These are the activations of a small neural network, seen along a few directions. Each row is one input.
In each table, some parts of the input vary, and every possible input appears once, in random order.
Descriptions start from the smaller parts, as in this example, which fits no table here: one of 8 places around a ring, together with either a single point or one of 11 places along a line or (one of 3 separate values, together with one of 4 places along a line).
Shared parts are said once, and a part with two or three values counts as separate values.
In the rows, zero is written as 128.

Other details of the inputs vary at random and push rows far along two fixed directions, the same in every table; ignore that.

Table:
row 1: [162 117  79 135 143 138 144 128 141 140  86 141]
row 2: [124  90 130 154  78 130  77 164 139 145 133  84]
row 3: [120 151 137 109 116 137 218 127 124 163 146 131]
row 4: [141  99  86 162 178 128 102 155 114 104 124 125]
row 5: [102 144 124 106 160 135 145 125 146 111 101 141]
row 6: [118 103 100 144 171 126 106 109 148  98  81 157]
row 7: [136 144  97 105 160 136 192 124 138 145 103 138]
row 8: [126 143 116 101 162 117 132 139 127 116 129 140]
row 9: [105 138 189 114 101 135 159 110 117 132 140 116]
row 10: [116 140 157 110 113 138 128 136 125 139 109 106]
row 11: [144 148 124 139 111 120 107 149 114 131 156  95]
row 12: [107 180 163  95 149 109 181  94 120 114 157 174]
row 13: [118  88 122 138 162 143 112 148 124 120  84 125]
row 14: [144 107 113 135 105 127 167 119 129 152 135 112]
row 15: [126  96 123 136 123 130  99 122 131 127 144 122]
row 16: [169  95  99 164  67 116 106 129 134 172 124  94]
row 17: [114 176 192 102  85 141 154 116 122 140 126 127]
row 18: [124 108 138 138  80 133  89 154 125 158 163  97]
row 19: [120 131 111 124 157 139 120 121 148 100  84 157]
row 20: [106 159 163  98 134 120 171 136 116 130 171 142]
row 21: [119 146 168 107 109 111 154 119 118 127 181 128]
row 22: [147 124 101 123 157 120  99 138 130 106 111 153]
row 23: [138 153 138 150 118 113 125 114 111 120 159 127]
row 24: [120 110 127 136 166 132 119 106 128 108  75 151]
row 25: [107 149 117  95 175 138 145 119 133 118 119 156]
row 26: [154 166 151 145  67 122 105 140 112 138 172  99]
row 27: [143  91 108 157 103 121  55 126 134 139 128 118]
row 28: [142 117 124 156 131 119 114 129 112 111 159 110]
row 29: [130 125  98 121 169 141 106 120 137 108  99 166]
row 30: [117 106 146 140  92 126 110 126 140 127 139 104]
Each input here is: one of 5 places around a ring, together with either a single point or one of 5 places along a line.
Changing only the place on the ring of 5 turns row 29 into row 15. The same change can be made to row 26. Which row results?
> row 28
A walk changes only the place on the line of 5. It starts at row 23 and steps to row 12. List the rest of the walk in order.
> row 27, row 6, row 24

Table:
row 31: [129 149 153 124 105 122 155 123 118 141 154 119]
row 32: [157  88  88 155 112 120  77 150 137 137 119 105]
row 33: [124 166 173 120  58 125 155 130 120 161 184  95]
row 34: [ 94 156 159 104 156 129 141 114 124 102 137 157]
row 35: [141  97  73 149 188 132 115 130 133 106  90 144]
row 36: [ 99 161 143  97 164 138 192  99 135 118 121 167]
row 37: [121 149 157 122  84 131 144 118 130 148 145 115]
row 38: [ 86 156 134  92 233 135 171  92 130  69 103 206]
row 39: [120 159 188 118  56 125 150 124 120 160 165  99]
row 40: [ 96 176 158  96 176 124 171 100 121  94 152 177]
row 41: [163  94  93 158 116 124  76 153 127 138 114 102]
row 42: [130 155 143 120  99 123 152 122 126 141 152 122]
row 43: [143  92  94 143 147 123 104 140 127 126 115 123]
row 44: [114 158 134 105 145 128 175 119 128 127 140 147]
row 45: [137 143 157 129  68 118 136 126 119 155 167 102]
row 46: [123 101 102 143 193 130  82 129 130  82  88 153]
row 47: [147  89  94 144 140 134  85 148 134 127  91 115]
row 48: [113 152 158 119 119 119 120 128 118 119 168 130]
row 49: [118 152 138 106 145 135 165 110 128 125 115 152]
row 50: [123 134 155 127  86 132 134 134 127 146 143 106]
row 51: [130 131 144 129  83 129 119 140 132 147 136  99]
row 52: [141 111 114 140 119 125 117 134 130 135 134 122]
row 53: [134 156 145 118 101 125 150 122 121 144 150 124]
row 54: [150  88  97 155 106 127  73 144 139 136 102 103]
row 55: [152  78  91 150 119 130  64 155 135 139  97 104]
row 56: [143 123 113 142 119 124 117 138 128 133 127 115]
row 57: [160  79  86 169 122 125  73 152 128 132 112 103]
row 58: [144  77  85 150 160 129  91 131 135 114  81 131]
row 59: [120 136 149 124  86 131 130 131 131 151 145 108]
row 60: [120 154 155 119  99 130 150 124 129 141 136 120]
row 61: [121 136 134 117 123 130 142 122 137 133 122 134]
row 62: [118 136 150 116 122 131 151 123 125 133 130 125]
row 63: [143  79  93 150 136 131  85 140 139 127  96 122]
row 64: [142  90 102 150 126 131  93 135 135 128 100 120]
row 65: [131 105  93 146 198 124  87 131 124  82 104 153]
row 66: [149 108 109 152  98 124  97 137 130 142 135 103]
row 67: [107 155 166 117 120 125 123 114 123 112 146 138]
row 68: [150  87  81 153 141 126  90 140 137 127 111 121]
row 69: [151  85  88 157 116 125  78 151 133 139 123 101]
row 70: [149  85  87 155 144 129  94 147 129 122 110 116]
row 71: [124 172 166 107  91 127 168 127 117 150 166 117]
row 72: [146  84 102 158 121 131  82 145 133 131 100 109]
row 73: [125 153 130 106 149 128 168 116 126 127 133 153]
row 74: [125 136 154 129  77 132 127 135 130 152 147  97]
row 75: [ 96 137 108  98 231 143 193 101 134  90  84 196]
row 76: [119 150 148 124 131 119 119 118 119 108 155 139]
row 77: [108 149  99 101 234 137 198 106 130  86  94 189]
row 78: [141  85 105 144 130 126  92 136 135 130 103 119]
row 79: [120 145 149 125 107 133 146 122 129 139 133 121]
row 80: [122 145 158 119  69 127 131 136 131 157 151 101]
row 81: [129 134 135 124 130 125 149 127 121 130 140 125]
row 82: [123 168 179 112  67 130 153 126 122 158 155 109]
row 83: [101 148 107  98 231 138 205 101 127  91 104 197]
row 84: [150  78  77 150 166 123  94 136 133 116  98 133]
row 85: [120 150 133 116 147 130 174 109 124 121 135 152]
row 86: [115 155 185 111  57 125 149 126 122 163 169 100]
row 87: [103 173 201 111  73 124 130 125 117 133 179 110]
row 88: [155  91  88 148 126 125  81 153 129 137 115 110]
row 89: [133 138 153 121  76 128 123 133 130 156 142 108]
row 90: [ 93 162 128  97 239 132 179 101 120  65 117 198]
Changing only one part turns row 75 into row 72. The same change can be made to row 86. Which row results?
> row 39
Changing only one part turns row 80 into row 51. The same change can be made to row 59. Which row results?
> row 74
What is each input in this table made of?
> one of 2 separate values, together with one of 5 places around a ring, together with either a single point or one of 5 places along a line
Which other rows does row 46 become when the choice among 2 separate values takes its other values? List them by row number.
> row 65
A walk changes only the place on the line of 5. It starts at row 41 and steps to row 56. List the rest of the walk in order.
> row 35, row 57, row 31
Which other rows does row 59 become when the choice among 2 separate values takes its other values? List them by row number.
> row 69

Table:
row 91: [143  68  97 167 104 146  86 147 136 143  84 101]
row 92: [ 85 155 171 100 142 126 173 117 126 120 179 150]
row 93: [ 86 210 191  82  95 120 176  94 129 127 173 165]
row 94: [132 124 151 159  67 114  88 147 124 139 192  86]
row 95: [101 133 167 105 134 129 147 115 109 127 139 125]
row 96: [156  94  44 132 234 139 141 101 140  94  59 194]
row 97: [146 131 126 134  32 123 102 137 139 177 145  93]
row 98: [156 140 134 149  39 115 130 129 117 168 173  81]
row 99: [100 144 162  98 154 126 199 109 121 134 123 146]
row 100: [136  93 124 156 111 141  98 150 130 143  92 108]
row 101: [108 166 121  99 249 129 186  78 129  68 107 233]
row 102: [120 144 134 117 113 143 159 104 149 140 110 127]
row 103: [137  91  52 146 213 139 153 125 133  99  93 156]
row 104: [132  74  76 130 193 134 108 158 132 105 100 136]
row 105: [ 84 184 188  79 133 137 197 117 113 135 185 140]
row 106: [152 110  92 145 101 118  78 148 141 152 102 116]
row 107: [112 190 175  96  66 124 131 121 121 152 167 122]
row 108: [113  86 113 152 170 137  87 132 136  93  81 149]
row 109: [103 143 163 120 129 147 134 124 116 122 119 132]
row 110: [159 106  91 163 124 114  61 144 111 122 129 100]
row 111: [163  82  84 177 119 119  79 167 129 143 128  88]
row 112: [137 110 141 141  75 118 113 164 129 172 165  79]
row 113: [145 103 112 158 105 127  72 156 114 133 158  85]
row 114: [131 107 135 151  94 127  60 129 150 122 119 104]
row 115: [122 193 156  98 131 117 200 110 111 112 158 145]
row 116: [161 132 115 135 126 122 119 127 128 143 122 138]
row 117: [131 112 143 132  48 130 132 147 130 181 181  78]
row 118: [139 114 113 130 139 138  97 135 149 114  85 119]
row 119: [142  89  55 143 233 135 124 145 131  76  85 155]
row 120: [163 137 133 126  93 120 108 138 125 138 141 122]
row 121: [156 106  63 156 191 115 119 132 126 107  87 143]
row 122: [133 113 120 140 122 136  68 131 140 125 101 105]
row 123: [129 107 160 130  47 124 137 130 123 174 155  79]
row 124: [142 147 122 119 160 128 120 110 119 115 127 157]
row 125: [145 122 103 124 109 123  88 147 139 129 108 125]
row 126: [100 144 166  87 152 128 191 115 119 116 127 144]
row 127: [ 99 192 168  92 142 137 204  96 142 133 117 154]
row 128: [108 157 112 117 226 117 176  90 121  67 119 196]
row 129: [ 87 202 221  83  83 144 213 116 116 139 158 135]
row 130: [126  66 128 152 120 116  68 137 127 119 124 108]
Changing only one part turns row 104 into row 117. The same change can be made to row 126. Which row results?
> row 123
Changing only one part turns row 112 into row 92. The same change can be made to row 127. Which row results?
> row 114
What is each input in this table made of?
> one of 5 places along a line, together with one of 8 places around a ring
Which other rows does row 107 become when the place on the ring of 8 takes its other values? List them by row number.
> row 95, row 105, row 109, row 110, row 113, row 122, row 124
Which other rows does row 128 become when the place on the line of 5 takes its other values? List them by row number.
> row 98, row 110, row 115, row 121

Table:
row 131: [161  75  90 156  84 133  97 153 144 167  90  85]
row 132: [103 102 128 121 172 130 140 118 132 111 111 146]
row 133: [118 185 168 101 102 122 160 125 115 141 174 131]
row 134: [126 119 108 128 144 134  99 124 145 113  97 143]
row 135: [ 93 144 116  94 246 139 185 106 130  74  73 190]
row 136: [170 111 113 150  42 124 119 150 128 190 151  70]
row 137: [ 99 199 197  90 113 133 197  80 123 126 147 162]
row 138: [131  67  89 162 165 141  76 147 133 110  86 120]
row 139: [144 115 150 141  43 126  58 160 127 165 146  75]
row 140: [133  81  94 143 169 123 110 134 125 109 126 136]
row 141: [137 142 145 130  96 117 119 145 117 135 161 100]
row 142: [ 94 193 183 100 131 134 212 107 111 124 183 147]
row 143: [130 166 149 121  82 116 126 126 131 141 169 122]
row 144: [152  92  63 156 204 121  93 116 130  86  77 167]
Changing only one part turns row 143 into row 134. The same change can be made to row 144. Which row results?
> row 137
What is each input in this table made of?
> one of 2 separate values, together with either a single point or one of 6 places along a line
Which other rows does row 131 become when the choice among 2 separate values takes its other values? List them by row number.
> row 136
